These are the activations of a small neural network, seen along a few directions. Each row is one input.
Each table varies a few parts of the input and shows all the possible inputs, shuffled.
A made-up example of a description, with smaller parts first: one of 4 places along a line, together with either a single point or one of 9 places around a ring or (one of 3 separate values, together with one of 8 places around a ring).
Shared parts are said once, and a part with two or three values counts as separate values.

Other details of the inputs shift rows strongly along two fixed directions, in all tables alike. That doesn't count.
To show where, the next rows are all for the same input, with only those details redrawn:
[ -5   2 -17   6  17 -14  -2  11   1   0  -2  -9]
[  3   3   8   2 -15  -2   4   6  -5   2  -8   2]
[  5   0  10   2 -18   1   5   2  -5   0  -8   3]
[ -5   0 -17   6  16 -13  -2  10   1  -1  -2  -9]
[  3   3   8   2 -16  -2   4   6  -5   2  -8   2]
[  2   5   7   2 -15  -3   3   8  -5   3  -9   2]
[  1   7   8   1 -17  -4   3  10  -6   5 -10   2]
[  2   6   7   1 -15  -3   3   9  -6   4  -9   2]

Rows:
r1: [-12   2 -15  11  19  -5  -6  14   4  -2  -7  -9]
r2: [ 18 -27  13   8 -14  25  17 -42   0 -20  10   2]
r3: [-10  10 -15   8  20  -3  -5  11  -4   6   3 -12]
r4: [-3  3 16 -8 -5  5 -2  6 -9 12  0  5]
r5: [ 11   5  10  -4 -15  13   3 -10   0   8  -4   4]
r6: [ -8   0  -9  -8  25 -14  -2  11   1  10   5  -6]
r7: [ 10 -32 -13  17  17  13   2 -34   2 -27  12  -7]
r8: [ -9   8 -19   7  18  -7  -2   9   1  11   5 -10]
r9: [  0  -5 -27 -35   8  -5  -1  53   9 -28  40   1]
r10: [-4 15 17 -2 -9  3 -9  4 -3  7 -2  9]
r11: [-2  2 12 -9 -8  1  1  4 -4 17  0  8]
r12: [ -3  10 -14   1  24  -1  -8   6   0   4   0 -11]
r13: [  1  -4  10   6 -20   9   6  -3   4   1 -11   6]
r14: [ -6  -5  -6  -5  17 -13  -5  -6   7  -3   7  -8]
r15: [ -1  11  13  -3 -10   1  -5  -2   3   9   0  11]
r16: [  2   6  11  -4 -12  11  -2 -12  -5  -1  -4  11]
r17: [ -1  10 -15  -3  23  -8  -3   8   4   6  -2 -11]
r18: [  5 -31  -8   3  17   5   0 -42  12 -18  19  -4]
r19: [ -1  13   4  -7 -11   2  -2  -2   0  11  -6  12]
r20: [  4   4  19  -4 -13   3   1  -9   3   0   0  11]
r21: [  8 -36 -12  14  17  10  10 -32  14 -29   5  -6]
r22: [  5   0  10   2 -18   1   5   1  -5   0  -8   3]
r23: [  0   6   4   4 -17  -1   0   7  -5   9  -8   4]
r24: [ -1  -1  19  -6 -14   5  -5 -10  -4  -1   1   3]
r25: [ -8  10 -17  -5  22 -13  -5   4   5   3  -1  -1]
- What is each input in this table made of? => either a single point or (one of 3 separate values, together with one of 8 places along a line)
- Change only the choice among 3 separate values in r16. List by row number the other rows that result. => r19, r25
- Change only the choice among 3 separate values in r23. List by row number the other rows that result. => r7, r22

Rows:
r26: [ 16 -27  17   6 -22  20  12 -36   5 -25   3  10]
r27: [ -6  -6 -13   1  24  -4  -6  -7  10  -6   6  -1]
r28: [  5   4   6   1 -19   6   7   2  -1   0  -8   7]
r29: [ 11 -37  -4   2  19   8   5 -45   9 -27  20  -3]
r30: [ -1  -1 -15  -4  22  -8  -2   0   5   2   7  -6]
r31: [ -6   4 -17  -3  24 -14  -3   8   5   8   5  -7]
r32: [ -5 -10 -11  -1  24  -9  -4  -6   8  -2   7  -3]
r33: [ -5  14  12  -6 -11   4  -2  15  -9  15  -3   4]
r34: [ -1   5  18  -6 -18   1  -1  -1   1   5  -2   9]
r35: [ -1  14  12  -4 -12   7  -1   9  -5   7  -3   7]
r36: [  0  11   7  -1 -17  -2  -1  12  -4   0  -8   5]
r37: [ 15 -29  22  -2 -17  21   9 -42   3 -17  10  11]
r38: [ -3   2 -16  -3  26  -8  -4   3   5   1   6  -8]
r39: [ -6  16  13  -9 -14  -5  -6  11  -3  10  -4   5]
r40: [ 12 -30  -9   6  18  14   3 -45  10 -30  19   1]
r41: [ 15 -24  21   0 -18  22   9 -42   6 -21   8  13]
r42: [  0  10   5  -1 -17   0   2  12  -4   3  -8   6]
r43: [  8   2  11  -3 -19   4   7   3  -4   1  -8   2]
r44: [ -8  -3 -18   6  21 -10  -5   7   8  -6  -1  -4]
r45: [ -1  16  14  -7 -12   1  -4  15  -8  14  -4   5]
r46: [ -3   0 -15   0  20  -3  -4  -4   5  -4   8  -1]
r47: [ -8   7 -14   0  24  -4  -6  10   2   3   6  -9]
r48: [ -4  11  12  -5 -18  -6  -1  17  -7   7  -9   2]
r49: [  6   3  13   1 -19   5   3   7  -8   2  -6   3]
r50: [ -1   8   9   3 -18   4   2  14  -6   5  -6   1]
r51: [ -7   2 -17  -1  22  -9  -6   2   5   2   9  -4]
r52: [  2   7  16 -10 -15  -3  -1   4  -4   7  -1   7]
r53: [ -4  -4 -12  -3  20  -6  -6  -4   2  -3   9  -5]
r54: [-10   2 -12  33  28 -13  -5 -24  -2  14 -24 -16]
r55: [  1   0  18  -8 -14  -2   2  -2   0   5   0   7]
r56: [ 12 -34 -12  11  11   9   6 -38   9 -31  15  -4]
r57: [  3   6   8  -3 -18  -4   7  11  -3   9  -8   3]
r58: [ -2  11  11  -4 -12   5  -2   9  -5  10  -1   4]
r59: [ -2  12  15  -9 -11  -1   0  16  -8  15  -2   0]
r60: [ -2  19   9  -8 -13   1  -3  12  -3  12  -6   4]
r61: [ -1  -3 -20   2  19 -11   1   7   4  -1   1 -10]
r62: [  9 -39  -7   5  20  14   4 -46  11 -24  18   1]
r63: [ -8   0 -16   1  20 -20  -4  13   2  -2   1 -11]
r64: [ -1   9  13  -2 -17  -3   4  21  -9  11  -7  -2]
r65: [  5   0  12  -3 -21  -1   7   5  -6   4  -5   6]
r66: [  4  -2  12   1 -17   5   7   6  -7   2  -4   1]
r67: [ -4   1 -19  -3  25  -5  -5   1   4   3   7  -7]
r68: [ -4  14  22  20  -8   1  -3 -27  -9  27 -29   0]
r69: [  0  10  14  -7 -17   0  -4   3  -3   6  -1   7]
r70: [ -3  -1 -22   3  21  -6  -2   7   2  -3   1 -11]
r71: [ -5  10  10  -2 -18  -8  -1  18  -1   7  -9   4]
r72: [ -7   2 -16   1  18 -19  -4  16   1   0   1  -9]
r73: [ -7  11 -17   1  24  -3 -10   9   2   1   4  -5]
r74: [ 19 -29  13   5 -22  24  17 -37   0 -18   4   8]
r75: [ -2   8  10  -2 -18  -5  -1  11  -3   2  -7   2]
r76: [  3  10  11  -6 -17   7   3  -1   0   7  -4  10]
r77: [ -7   0 -17  -3  24  -8  -5   2   2   3   9  -5]
r78: [ -2   2  13  -3 -17  -6   2  12  -2   7 -10   5]
r79: [ -7  -1 -14  -1  25  -3  -5   5   0   3  10 -11]
r80: [ -3  -8 -17   4  16  -6   1   1   1  -5   5  -6]
r81: [ -2   2 -17  -1  21  -5  -5  -2   7   1   7  -5]
r82: [ 18 -28  21   1 -16  26  12 -38  -2 -16  11   8]
r83: [ -7   3 -20   4  16 -13  -3  14   2   1   2  -7]
r84: [  4   4  11   3 -19  11   5   5  -5  -2  -6   5]
r85: [ -4  18  14  -9 -14  -3  -5  11  -3   8  -6   7]
r86: [ -9  -2 -15   2  20 -21  -3  14   6   0   1  -9]
r87: [ 13 -34  -9   8  20  21   3 -44   5 -26  20  -2]
r88: [ -7   8 -16   2  23  -5 -11   9   2   3   6  -7]
r89: [ -3  11  10  -4 -19  -5  -1  17  -8   7  -9   3]
r90: [ 21 -19  14   0 -17  27  10 -41   4 -17   7  12]
r91: [  2  17   9  -7 -13   6  -1   6  -2   7  -7   7]
r92: [  1  -2 -20   5  16  -2   1   0   6  -8   1  -6]
r93: [ -5  -6 -17   7  19  -3  -1   8  -1  -3   4 -10]
r94: [ -2  17  10  -7 -16  -1  -1  11  -2  15  -5   7]
r95: [ -8  -2 -11  -4  22  -9  -7  -1   3  -1   8  -6]
r96: [ -9   6 -17   3  18 -14  -6  13   4  -5  -1  -8]
r97: [ 19 -23  17  -2 -17  29  11 -42   0 -17   8   9]
r98: [ -5   3 -21   2  19 -10  -2  13   2   3  -1  -9]
r99: [  0  -2  11   1 -19   2   2   2   1   0  -7   7]
r100: [ -7   3 -20   6  22  -7  -6  15  -2   0   1 -10]
r101: [ -5  -1 -15  -3  24 -12  -3   3   3   3   9  -5]
r102: [ -5   6 -21   4  18  -9  -4  13   4  -1  -1 -10]
r103: [ -6  -9 -13   4  16 -10  -1   2   5  -6   3  -7]
r104: [ -2  -9 -17   9  18  -2   0   2   3  -7   7 -13]
r105: [ -1  13   5  -1 -19  -3   2  17  -3  11 -10   3]
r106: [  5   6   8   4 -17  10   1   5  -5  -4  -7   5]
r107: [  4   3  13  -7 -16   8   4  -4  -3   9  -1   8]
r108: [ -2   4 -22   5  19  -4  -2   7   5  -7  -1  -8]
r109: [  5   4  10   4 -21   9   1   5  -6  -1  -5   4]
r110: [ -2  10  13  -5 -12   5  -2   9  -5  11   0   1]
r111: [  6   6   8  -1 -22   5   4   4  -2   3  -8   5]
r112: [ -5   9  14  -6 -14  -1  -4   6   1  10  -5   9]
r113: [  0  -3  14  -1 -19   3   3   3  -3   2  -8   7]
r114: [  3  -1  12   0 -17   8   5   6  -8   3  -3  -1]
r115: [ -2  14   8   0 -16   2   1  20  -7   7  -9   0]
- Changing only one part turns r87 into r100. The same change can be made to r45. Which row results? => r49
- Changing only one part turns r50 into r58. The same change can be made to r71. Which row results? => r34
- What is each input in this table made of? => one of 2 separate values, together with either a single point or (one of 4 places along a line, together with one of 11 places along a line)
- Change only the place on the line of 4 in r55. List by row number the other rows that result. => r34, r37, r41
- Change only the place on the line of 4 in r110. List by row number the other rows that result. => r47, r59, r79
- Change only the place on the line of 11 in r100. List by row number the other rows that result. => r48, r70, r74, r80, r89, r93, r98, r103, r113, r114
